Here are a small network's activations along a few directions, averaged over the inputs that share one value of a field.
Values that are neighbours, or in one group, have similar rows; names and order tell nothing.
In the rows, zero is written as 128.

Other fields vary at random and push rows far along two fixed directions, the same in every table; ignore that.

V, 20 values:
v12: [126 122 131 120 170 140 127 123 103 150 130 144 119 141 125 127]
v3: [104 158 119 110 101 141 131 141 110 126 143 132 140  93 142 141]
v19: [136 112 133 132 133 133 135 125 139 127 126 122 120 146 121 126]
v14: [126 115 143 140 111 129 146 117 138 126 144 114 115 145 125 119]
v6: [154 114 102 135 162 158 116 130 150 121  91 152 140 164 149 168]
v1: [135 120 130 130 127 118 131 118 141 126 128 122 120 154 111 126]
v17: [ 97 150 114 103 217 155 130 155  86 168 158 155 156 121 112 129]
v8: [165 109 126 142  79  97 112 118 171  85  53 141 125 128 137 128]
v4: [136 131 118 131 127 145 127 129 137 121 120 126 135 157 137 148]
v15: [121 131 140 129 142 123 121 122 108 140 147 116 125 121 124 113]
v10: [ 87 155 116 108 194 178 139 147  86 169 207 125 149 123 126 143]
v18: [122 118 142 126 132 138 130 133 121 138 140 117 109 110 138 113]
v16: [102 148 150 125  87 107 138 130 114 126 166 108 124  96 120 108]
v13: [145 133 110 125  61 101 119 128 155 107 113 144 129 107 126 142]
v9: [127 127 120 130 132 122 123 127 128 111 100 142 137 127 131 127]
v5: [150 109 104 123 192 142 111 131 137 139  70 144 134 157 144 128]
v2: [132 137 153 149  78  95 134 119 126 124 149  88 116 100 108 100]
v7: [163  99 108 133 160 132 108 133 152 106  42 168 127 161 158 153]
v20: [ 96 148 144 129 107 113 139 132 103 143 173 118 132  90 119 114]
v11: [138 127 158 141  47  94 143 101 153 107 160  83 108 119 108 106]
The values of V form 5 separate groups.
- Which other values are in the same group as v11? Give them in the order they are listed. => v19, v14, v1
- Which other values are in the same group as v6? Give them in the order they are listed. => v4, v10
- Which other values are in the same group as v2? Give them in the order they are listed. => v12, v15, v18, v5
- Which other values are in the same group as v13? Give them in the order they are listed. => v3

K, 15 values:
k7: [136 131 137 142  59 109 131 126 142 103 137 105 125 105 129 128]
k4: [116 134 135 121 148 125 126 128 106 145 145 133 126 118 126 114]
k10: [118 130 130 120 137 122 124 126 117 132 123 135 127 115 128 120]
k5: [129 119 120 116 186 159 126 132 118 146 125 132 127 148 144 134]
k8: [169  95 121 140 120 109 110 124 157 103  40 151 119 149 140 139]
k15: [140 127 122 130 100 130 126 123 141 106 114 126 126 127 140 140]
k2: [121 119 126 127 170 148 128 127 120 149 145 133 125 140 127 126]
k12: [155 107 105 119 166 136 108 135 147 116  43 166 134 149 149 145]
k1: [ 95 152 121 110 143 148 136 133 101 153 194 131 135 110 125 127]
k6: [135 143 128 136  80 109 132 126 140 112 136 119 135 124 121 135]
k3: [109 133 144 133 127 128 139 124 121 139 173 110 125 125 112 112]
k9: [131 124 119 119 160 136 124 138 121 130  92 148 135 129 135 135]
k13: [ 91 156 154 131 123 123 150 130  98 157 219  93 128 109  93 101]
k14: [126 119 118 126 195 162 126 134 118 148 120 141 134 160 133 144]
k11: [148 130 141 148   5  76 132 112 175  82 115  97 119 113 118 119]
The values of K form 3 separate groups.
- Which other values are in the same group as k1? Give them in the order they are listed. => k7, k15, k6, k11
- Which other values are in the same group as k4? Give them in the order they are listed. => k10, k8, k12, k9
